These are the activations of a small network on made-up records, seen along a few directions, one row for each record.
After each row come some of the record's fields: M, W, Z, E, L, U.
A field that a record lacks is left out.
Other fields move the rows too, some of them a lot.
In the rows, 500 means zero.
Strong random noise was added to every row along 5 fixed directions; ignore it. To show where, here is one row again and again, with new noise each time:
[795 755 427 650 421 672 466 401 720 541 514 437 482 632 476 353 706 460
 441 657]
[547 415 558 427 689 653 511 494 550 682 495 482 449 340 637 575 681 167
 507 734]
[931 562 490 495 860 615 579 390 541 589 388 592 615 175 271 513 715 285
 569 512]
[737 661 140 753 500 401 627 550 640 523 668 266 166 575 627 566 607 702
 331 421]
[891 764 730 697 661 739 519 221 464 423 372 405 381 400 487 485 609 472
 364 584]
[774 676 406 546 489 572 408 526 676 400 502 591 586 623 280 320 766 483
 501 599]
[384 209 189 316 683 441 569 768 666 837 665 496 434 339 683 648 729 132
 587 685]

[590 364 429 503 797 433 722 462 384 717 545 335 298 235 731 781 465 450
 459 431] => {M: m3, W: w2, Z: z2, E: e5, L: l1, U: u2}
[494 505 550 361 432 478 526 360 490 661 405 461 633 521 635 496 471 526
 512 541] => {M: m1, W: w1, Z: z2, E: e1, L: l1, U: u1}
[365 347 554 507 615 570 519 531 409 628 542 417 388 412 693 607 477 343
 516 573] => {M: m2, W: w2, Z: z2, E: e2, L: l1, U: u2}
[617 587 430 616 485 479 451 553 530 299 504 500 488 556 381 436 579 558
 448 458] => {M: m1, W: w1, Z: z2, E: e2}
[511 678 611 594 268 642 386 437 602 385 466 529 576 711 455 367 444 502
 506 583] => {M: m1, W: w1, Z: z2, E: e5, L: l2, U: u2}
[471 368 432 429 685 232 615 531 282 414 465 489 416 365 483 681 423 719
 431 254] => {M: m1, W: w1, Z: z1, E: e3, L: l1, U: u1}
[398 466 864 487 515 712 352 522 376 386 390 689 638 366 270 442 422 224
 584 537] => {M: m3, W: w1, Z: z2, E: e2, L: l2, U: u1}
[440 528 759 533 540 473 476 476 267 239 452 533 362 492 417 536 400 689
 402 423] => {M: m3, W: w2, Z: z1, E: e5, L: l2, U: u1}
[624 354 388 395 815 286 547 605 375 321 450 664 621 279 168 556 560 590
 543 240] => {M: m1, W: w1, Z: z1, E: e5, L: l1, U: u2}
[705 675 688 618 525 711 491 321 522 457 408 512 542 441 348 421 526 384
 513 582] => {M: m3, W: w2, Z: z1, E: e2, L: l2, U: u1}
[470 490 803 452 659 626 408 453 327 435 422 543 420 474 548 563 591 325
 412 673] => {M: m3, W: w2, Z: z2, E: e2, L: l1, U: u1}
[427 419 443 337 487 250 486 691 401 327 522 653 610 519 280 475 483 707
 591 348] => {M: m3, W: w2, Z: z2, E: e3, L: l2, U: u1}
[643 689 224 738 386 450 706 434 624 739 647 230 227 528 724 572 396 693
 386 401] => {M: m3, W: w2, Z: z2, E: e5, L: l2, U: u1}
[682 760 810 718 330 882 391 186 600 463 339 474 644 553 408 265 510 361
 476 657] => {M: m1, W: w1, Z: z1, E: e2}
[686 514 545 508 710 425 633 373 323 422 394 477 460 235 427 577 385 631
 514 250] => {M: m2, W: w1, Z: z2, E: e3, L: l2, U: u1}
[653 658 391 369 344 440 312 554 637 206 463 735 801 827 121 168 730 727
 542 470] => {M: m2, W: w1, Z: z1, E: e3, L: l1, U: u2}
[269 460 426 677 449 345 587 574 363 527 625 250 179 577 842 691 365 649
 342 456] => {M: m1, W: w2, Z: z1, E: e2, L: l1, U: u1}
[106 339 177 552 181 399 418 869 711 550 808 482 325 766 576 527 462 468
 551 552] => {M: m3, W: w2, Z: z1, E: e2, L: l2, U: u2}
[470 549 438 538 363 566 514 437 640 622 573 378 435 654 619 458 563 534
 434 611] => {M: m3, W: w2, Z: z1, E: e5, L: l1, U: u2}
[460 641 798 510 284 632 421 274 493 474 362 442 601 628 584 348 386 592
 512 637] => {M: m1, W: w2, Z: z1, E: e3, L: l2, U: u1}
[670 692 488 549 423 673 545 295 650 708 457 372 516 535 643 411 541 431
 522 660] => {M: m2, W: w2, Z: z2, E: e5, L: l2, U: u1}
[554 625 475 554 240 689 423 386 731 627 486 494 692 726 479 298 542 422
 535 648] => {M: m1, W: w1, Z: z1, E: e5, L: l1, U: u2}
[611 396 315 509 733 377 569 695 508 432 557 712 570 295 121 559 534 449
 657 289] => {M: m3, W: w2, Z: z1, E: e2, L: l2, U: u2}
[281 478 586 681 361 501 523 494 422 409 559 357 243 567 682 607 251 628
 398 412] => {M: m1, W: w1, Z: z1, E: e5, L: l2, U: u2}
[462 460 731 481 637 653 413 456 406 469 440 511 433 513 625 553 562 341
 424 726] => {M: m1, W: w2, Z: z1, E: e2, L: l1, U: u2}
[446 520 701 515 503 759 484 414 537 683 485 528 497 428 563 479 510 203
 514 725] => {M: m3, W: w2, Z: z1, E: e2, L: l2, U: u1}
[577 426 308 421 551 461 596 529 613 736 561 464 512 458 604 569 551 437
 527 479] => {M: m3, W: w1, Z: z2, E: e3, L: l1, U: u2}
[460 423 245 559 486 373 641 621 590 635 635 455 417 438 492 608 411 550
 585 351] => {M: m3, W: w2, Z: z1, E: e5, L: l2, U: u2}
[240 510 393 432 117 385 468 575 591 551 594 405 473 788 739 431 376 705
 462 551] => {M: m1, W: w1, Z: z2, E: e1, L: l2, U: u1}
[394 458 509 550 452 652 576 446 562 755 540 410 453 398 725 573 364 270
 582 543] => {M: m2, W: w1, Z: z2, E: e5, L: l2, U: u2}
[653 608 488 460 475 647 369 457 701 560 466 661 823 584 293 279 713 308
 606 704] => {M: m1, W: w2, Z: z1, E: e2, L: l1, U: u2}
[445 631 469 623 306 519 489 487 545 456 562 377 370 697 641 486 412 653
 481 516] => {M: m2, W: w2, Z: z2, E: e5, L: l2, U: u2}
[547 590 873 458 495 703 519 165 393 653 322 421 561 440 628 507 447 433
 474 636] => {M: m3, W: w2, Z: z1, E: e3, L: l1, U: u1}
[594 491 363 336 430 553 560 450 729 845 485 507 724 432 500 427 568 311
 691 627] => {M: m3, W: w2, Z: z2, E: e3, L: l2, U: u1}
[714 692  30 641 299 364 513 631 813 520 679 456 515 762 360 333 637 719
 463 349] => {M: m3, W: w1, Z: z2, E: e5, L: l1, U: u2}
[381 410 664 382 580 478 461 475 371 546 405 552 595 452 529 526 495 447
 529 564] => {M: m1, W: w2, Z: z1, E: e5, L: l1, U: u1}
[543 489 735 338 610 551 455 392 411 473 408 516 553 487 554 495 592 491
 473 618] => {M: m3, W: w2, Z: z2, E: e3, L: l1, U: u2}
[542 583 753 474 550 738 354 425 514 459 464 514 470 606 572 435 686 291
 408 802] => {M: m3, W: w2, Z: z2, E: e2, L: l1, U: u2}
[500 669 671 615 301 699 424 297 575 491 458 371 484 703 643 380 489 515
 373 652] => {M: m1, W: w1, Z: z1, E: e5, L: l1, U: u2}
[236 316 806 331 510 715 406 431 468 689 428 481 604 430 748 517 494 116
 538 781] => {M: m1, W: w1, Z: z2, E: e5, L: l1, U: u2}
[584 606 647 588 529 705 404 448 555 469 502 511 456 562 511 426 618 327
 403 630] => {M: m3, W: w1, Z: z2, E: e2, L: l1, U: u2}
[709 733 595 604 379 600 431 337 575 300 401 517 609 654 361 306 590 631
 434 534] => {M: m1, W: w1, Z: z1, E: e5}
[701 482 328 321 538 497 503 485 663 656 433 627 831 474 328 409 623 400
 650 522] => {M: m1, W: w1, Z: z2, E: e3, L: l1, U: u2}
[586 466 557 420 742 337 464 591 322 209 496 575 399 500 379 550 631 692
 396 411] => {M: m3, W: w2, Z: z2, E: e5, L: l1, U: u2}
[292 218 400 335 636 425 542 703 486 636 591 418 311 353 772 733 573 282
 471 586] => {M: m3, W: w1, Z: z2, E: e5}
[703 547 211 383 385 430 616 435 764 816 517 430 694 493 538 413 616 570
 633 510] => {M: m3, W: w2, Z: z2, E: e1}

Which values does each new row have?
[759 587 455 500 573 640 608 308 661 728 394 555 756 295 350 417 524 283
 638 521] => {M: m1, W: w1, Z: z1, E: e5, L: l2, U: u1}
[584 426 368 363 568 513 560 543 621 745 444 697 888 257 241 427 505 233
 756 455] => {M: m1, W: w1, Z: z2, E: e5, L: l2, U: u1}
[561 344 749 318 950 505 520 482 219 339 353 678 484 153 401 620 544 337
 521 450] => {M: m2, W: w1, Z: z2, E: e5, L: l2, U: u1}
[257 407 730 339 454 339 277 713 268  48 415 768 649 619 177 395 450 697
 552 443] => {M: m1, W: w2, Z: z1, E: e5, L: l2, U: u1}
[378 369 672 471 604 515 404 552 385 374 465 566 495 410 481 520 540 418
 506 582] => {M: m1, W: w2, Z: z1, E: e2}
[289 187 509 186 589 412 467 601 467 667 480 620 711 405 548 568 527 354
 665 608] => {M: m1, W: w2, Z: z1, E: e3, L: l1, U: u2}
[651 693 662 819 439 724 584 253 461 607 410 379 497 299 453 478 243 435
 499 372] => {M: m1, W: w1, Z: z2, E: e2, L: l2, U: u1}
[698 715 440 585 378 483 452 469 561 295 434 634 672 598 127 318 484 695
 511 360] => {M: m1, W: w1, Z: z1, E: e5, L: l2, U: u1}
[550 433 609 550 703 589 484 498 351 418 466 549 452 360 440 550 495 379
 492 434] => {M: m2, W: w1, Z: z2, E: e2, L: l1, U: u2}
[348 479 431 502 413 226 430 723 374 183 548 605 475 644 306 446 412 861
 483 312] => {M: m1, W: w2, Z: z1, E: e5, L: l2, U: u1}
[167 299 566 246 501 409 379 673 394 382 570 504 368 684 785 547 603 508
 399 655] => {M: m2, W: w1, Z: z2, E: e3, L: l1, U: u2}
[445 430 537 283 424 497 420 543 574 533 472 537 627 579 539 433 651 453
 569 672] => {M: m3, W: w2, Z: z2, E: e3}
[364 508 375 580 308 501 402 658 586 395 634 534 462 656 460 391 508 455
 528 510] => {M: m2, W: w1, Z: z2, E: e2, L: l2, U: u1}
[481 301 615 361 737 518 481 517 327 470 438 626 586 279 410 586 501 342
 583 439] => {M: m2, W: w1, Z: z2, E: e5, L: l1, U: u2}
[731 549 503 533 584 714 505 346 667 576 384 656 763 343 193 354 651 268
 593 565] => {M: m1, W: w1, Z: z1, E: e2}
[368 221 759 191 682 564 364 573 382 455 407 788 772 365 268 496 611 229
 674 629] => {M: m3, W: w2, Z: z1, E: e5, L: l1, U: u2}
[217 398 597 553 416 479 538 528 372 502 539 398 319 470 690 615 286 532
 419 467] => {M: m1, W: w1, Z: z1, E: e5, L: l2, U: u1}
[418 530 331 584 364 251 573 584 430 330 578 426 338 607 498 541 331 900
 390 256] => {M: m1, W: w1, Z: z1, E: e3, L: l2, U: u1}
[543 445 491 546 581 615 660 316 551 809 474 387 480 216 644 615 381 281
 539 517] => {M: m1, W: w1, Z: z1, E: e5, L: l2, U: u1}
[493 353 325 391 615 482 483 678 582 579 559 613 639 463 440 533 638 234
 592 589] => {M: m1, W: w1, Z: z2, E: e2, L: l1, U: u2}
[539 463 525 550 646 323 573 499 324 324 457 423 394 386 513 598 453 744
 442 343] => {M: m1, W: w2, Z: z1, E: e5}
[488 533 691 374 499 472 299 549 448 169 401 679 625 689 349 325 683 627
 474 634] => {M: m1, W: w2, Z: z1, E: e5}
[237 530 474 596 163 511 329 669 612 327 683 487 329 872 540 371 533 572
 422 651] => {M: m3, W: w2, Z: z1, E: e2, L: l2, U: u1}
